These are the activations of a small neural network, seen along a few directions. Each row is one input.
Each table varies a few parts of the input and shows all the possible inputs, shuffled.
A made-up example of a description, with smaller parts first: one of 6 places along a line, together with either a single point or one of 9 places around a ring or (one of 2 separate values, together with one of 8 places around a ring).
Shared parts are said once, and a part with two or three values counts as separate values.
In the rows, 128 means zero.

Other details of the inputs vary at random and push rows far along two fixed directions, the same in every table; ignore that.

A family of inputs:
R1: [140 122 142 146 130 154  66  55 160 207 105  44 105  63]
R2: [163 145 139 137  65 141 108  80 133 107  72 183 157 163]
R3: [188 133 145 144  70 104  93  85 123 137  53 165 132 180]
R4: [101 126 149 114 156 136  60  29 167 151  73  67 153  68]
R5: [143 124 106 119 136 114 215 219 133 108 216 174 126 137]
R6: [130 148 133  80 128 110 196 141 106 115 138 198 131 193]
R7: [127 124 152 138 147 182  79  67 183 187 105  49 117  70]
R8: [ 66 109  91  76 233 130 176 171 190 146 208  77 108  75]
R9: [136 117 148  86 148 150  57  21 167 159  49  71 114 105]
R10: [172 131 127 203  78 142  76  95 101  80 109 152 174 131]
R11: [ 24  87 103  86 193 157 146 165 141 130 155  64 105  49]
R12: [179 165 123 204  66 143  90 113 103 159 117 130 124 150]
R13: [123 153  97 141 134 143 202 209 109 104 217 195 129 159]
R14: [ 88 120 129 167 151 143  53  42 162 156 123  40 122  63]
R15: [156 147 134 150 102 128 126 119 108  82 110 185 169 137]
R16: [ 73 100 121  28 237 103 161 142 183 101 160 117 128  92]
R17: [202 142 142 201  68 184  98 124 131 124 105 150 137 123]
R18: [164 131 124 137 133 137 194 205 140 108 179 162 127 146]
R19: [170 120 115 162  39 147  98 178 119  93  56 136 133 113]
R20: [112 105 124 122 164 170 108 100 181 165 148  76 115  45]
R21: [107 120 122 129 176 120  94 102 161 210 137  47  93  99]
R22: [157 141 118 221  80 143  90 112 108  90 134 149 142 124]
R23: [ 75 105 122  55 231 103 153 121 178 116 146  88 142  72]
R24: [160 111 104 208  34 139  80 168 103  87  75 123 138 106]
R25: [194 124 124 148  70 131  96  99 155  84  55 174 157 139]
R26: [ 78 141 119  77 111 134 220 234  85 107 164 175 118 163]
R27: [ 42 113 128  39 188 140 162 159 130 176 126  57  86  88]
R28: [139 104 143 138 146 126  67  70 170 222 107  36  94  72]
R29: [123 127 129 133 148  67 170 161  77 122 183 151 137 191]
R30: [188 138 154 153  78  91  70  95 107 125  66 165 134 176]
R31: [118 119 106 120 163  89 194 191 108  63 204 167 161 156]
R32: [ 70 133 110 113 125 108 216 229  53 120 188 151 104 166]
R33: [137 158 141 114 147 131 228 200  94 148 205 170 108 185]
R34: [103 131 120 148 145 167  64  66 178 183 121  50 120  68]
R35: [ 65  99 103 109 224 111 144 134 176 121 192  61 113  66]
R36: [162 154 131 221  73 117  85  93  86 130 123 125 126 148]
R37: [178 161 151 169  73 111  93  82  89 122  75 154 156 156]
R38: [146 117 125 198  44 109  83 153  71 147  75 108 110 147]
R39: [110 146 125 122 151  87 202 171  63 101 207 173 146 193]
R40: [154 152 148 118 107 107 122 114  99 110 109 178 138 172]
R41: [114 109 135 176 154 103  45  53 148 186 107  29 100  87]
R42: [106 140 125 135 134 107 171 148  88  90 191 167 163 172]
R43: [209 143 156 192  73 130 106 131 112 173 102 131 111 168]
R44: [193 130 146 128  82 109  89  88 118 128  61 159 121 190]
R45: [155 132 127 120  99 148 138 115 136  85  97 200 153 149]
R46: [ 93 111 139  50 180 152 103  52 183 139  96  91 123 104]
R47: [137 131 120 141  60 166 131 185  98  95  88 163 129 122]
R48: [164 131 128 110 105 153 129 114 130  76 100 195 143 159]
R49: [101 149 135  70 150 102 196 167 108  84 179 212 145 185]
R50: [ 84  94 114  11 231 122 177 135 191 102 150 116 117 109]
R51: [ 74 130 110 134  96 129 181 207  76 105 166 153 124 147]
R52: [126 137 130  92 143 123 166 158 117  68 153 212 148 156]
R53: [167 129 138 161  38 121  89 157  86 153  47 121 108 154]
R54: [101 116 133 116 154 156 110  88 175 185 150  67 115  65]
R55: [ 54 113 140  34 249  70 177 126 144 168 166  86 113 119]
Each input here is: one of 5 places along a line, together with either one of 2 separate values or one of 9 places along a line.
Question: Changing only the place on the line of 5 turns R3 into R25. The same change can be made to R38. Which row results?
Answer: R24
Question: Changing only the place on the line of 5 turns R30 into R52. The same change can be made to R55. Which row results?
Answer: R15
Question: Which other rows does R49 become when the place on the line of 9 takes its other values? List them by row number.
Answer: R2, R4, R7, R14, R34, R42, R46, R54
Question: Which other rows agree with R32 in the place on the line of 5? List them by row number.
Answer: R1, R6, R9, R12, R27, R33, R36, R37, R39, R40

A family of inputs:
R56: [191 138 138 188  57 121  91 139  95 139  82 135 124 143]
R57: [ 71 108 119  62 222 150 163 139 176 128 172 105 116  78]
R58: [118 144 128 102 131 105 205 197  96 147 183 170 100 180]
R59: [114 115 144 112 172 133  70  62 155 141  91  72 131  86]
R60: [177 137 141 200  69 126  86 111  87 121 100 133 142 154]
R61: [113 114 138  74 167 135 115  80 171 160  94  94 114 110]
R62: [ 61 118 132  31 207 121 171 111 152 149 141 106 111 123]
R63: [165 127 127 137  79 154 125 143 129  95  95 169 145 132]
R64: [138 139 136 151  95 111 138 165  81 131 121 143 126 156]
R65: [ 86 122 140 106 153 131 109  99 137 186 114  73  98 103]
R66: [174 129 115 196  75 126 107 137 114 112 123 146 131 153]
R67: [168 142 126 208  53 161  93 123 101 106 107 139 144 133]
R68: [150 109 140 160 138 139  51  63 154 166  87  45 119  80]
R69: [ 88 101 122  82 158 130 101  94 163 123  96  88 126  91]
R70: [144 151 138 147  98 117 119 101 111 141 126 149 143 151]
R71: [ 79 103 133  32 220 110 180 145 159 134 150 104 116 113]
R72: [157 143 141 165  94 107 118 121  99 116 117 151 155 146]
R73: [ 92 133 106 113 127 103 194 212  88 113 180 164 114 165]
R74: [113 108 124 140 156 168  91  96 171 153 123  52 116  62]
R75: [110 132 130  91 180  89 210 183 120 123 198 156 135 151]
R76: [136 139 116 157  95 107 136 141 109 102 141 164 148 146]
R77: [156 130 112 168  75 121 115 161 111 128 113 140 117 142]
R78: [106 110 125 126 141 165  88 117 167 167 102  51 109  57]
R79: [ 94 119 138 117 167 136 106  79 142 175 135  72 110 110]
R80: [170 137 141 141  76 119 111 120  98  96  76 162 150 160]
R81: [113 121 110  76 143 102 210 202 120  84 172 195 128 175]
R82: [134 138 131  97 163 100 197 182 109  97 181 186 131 176]
R83: [ 75 115 129  70 216 122 175 131 151 174 196  87  96 123]
R84: [191 154 140 179  65 121  97  97 118 141 104 158 145 157]
R85: [117 142 113 112 142 121 220 206 117  99 206 187 142 145]
R86: [157 134 128 144  64 155 115 132 110  86  86 171 152 135]
R87: [119 120 131 154 123 162  60  63 164 145  86  68 145  48]
R88: [125 149 127  84 162 108 208 171 114 115 192 197 122 193]
R89: [109 127 140 103 167 142  78  48 160 160  98  84 121 102]
R90: [157 137 122 166  83 124 100 118 113  85 108 171 143 152]
R91: [ 53 104 109  89 208 121 157 136 146 140 183  78 106 101]
R92: [188 135 122 182  69 129  81 112 129  93  92 167 142 148]
R93: [136 110 123 153 129 132  51  63 179 151  87  67 134  65]
R94: [142 143 125 145 101 149 136 142 110  84 133 178 145 138]
R95: [130 142 121 157  78 147 140 178  94 117 129 147 129 136]
Question: Changing only one part turns R90 into R92. The same change can be made to R94. Which row results?
Answer: R57
Question: Changing only one part turns R63 into R86. The same change can be made to R68. Which row results?
Answer: R60
Question: Describe the family of inputs behind these rows.
Answer: one of 2 separate values, together with one of 4 places along a line, together with one of 5 places along a line
Question: Which other rows does R56 become when the choice among 2 separate values takes its other values? List them by row number.
Answer: R64
Question: Which other rows does R77 become when the place on the line of 4 takes its other values? List them by row number.
Answer: R56, R58, R78
Question: Which other rows does R77 become when the choice among 2 separate values takes its other values? List them by row number.
Answer: R73

A family of inputs:
R96: [ 84 126 127  87 167 142 159 151 138 130 151 118 129  91]
R97: [ 94 115 123  64 173 117 187 179 136 146 159 125  99 140]
R98: [ 79 119 122  82 175 145 147 139 140 113 149 126 118 111]
R99: [ 93 108 127  81 177 100 149 149 130 135 131 107 118 123]
R100: [147 132 122 129 122 134 120 122 155 135 120 132 125 125]
R101: [109 118 128  83 174 121 157 129 160 153 161 121 112 123]
R102: [123 122 129 128 107 132  92 105 121 136  82 112 115 130]
R103: [164 153 133 184  91 122 148 161  79 117 155 167 129 178]
R104: [137 135 140 138 126 144  95  82 121 135 103 117 125 134]
R105: [135 123 121 165 112 150  89 126 130 128 119 105 126  94]
R106: [145 111 132 142 121 125 100 100 139 110  99 109 146 114]
R107: [ 86 117 126  90 162 134 167 136 138 133 154 107 136 106]
R108: [130 128 129 136 116 130  92  79 136 134 106 127 127 129]
R109: [161 160 146 156  85 127 154 150  81 120 136 178 146 172]
R110: [145 128 127 141 125 114  90 100 146 119 100 119 142 114]
R111: [151 150 118 170  87 101 176 184  82 107 182 199 131 190]
R112: [143 120 134 142 125 134  90 114 139 107  94 121 140 100]
R113: [135 131 116 167 113 131  91 113 139 139 122 105 127 109]
R114: [172 149 120 143  84 134 185 204  97  84 153 219 132 178]
R115: [127 129 137 132  97 130 102 117 120 151  84 104 125 113]
R116: [ 82 131 129  80 171 110 188 150 130 144 181 140 128 129]
R117: [128 117 126 137 111 147  98  90 135 114 100 115 136 124]
R118: [124 123 123 149 109 121 114 142 113 144 120 103 109 126]
R119: [148 124 135 139 125 107  91  89 139 130 106 121 139 119]
R120: [155 114 127 140 111 149 109 105 152 130 101 111 130 115]
R121: [ 85 133 122  90 166 124 157 136 146 142 154 117 132 106]
R122: [160 135 115 182  73 124 152 170  88  96 154 168 141 169]
R123: [ 81 127 115  85 174 126 147 124 148 125 152 125 120 125]
R124: [155 130 146 141 136 121  94  92 125 131 103 111 138 124]
R125: [163 132 146 138 124 146 101 100 140 151 107 112 123 128]
Question: Changing only one part turns R106 into R122. The same change can be made to R119. Which row results?
Answer: R111
Question: Describe the family of inputs behind these rows.
Answer: one of 5 separate values, together with either a single point or one of 5 places along a line
Question: Start at R109 and move only the place on the line of 5, one step at a time. The first step leads to R116. Which rows follow, in order?
Answer: R121, R107, R96
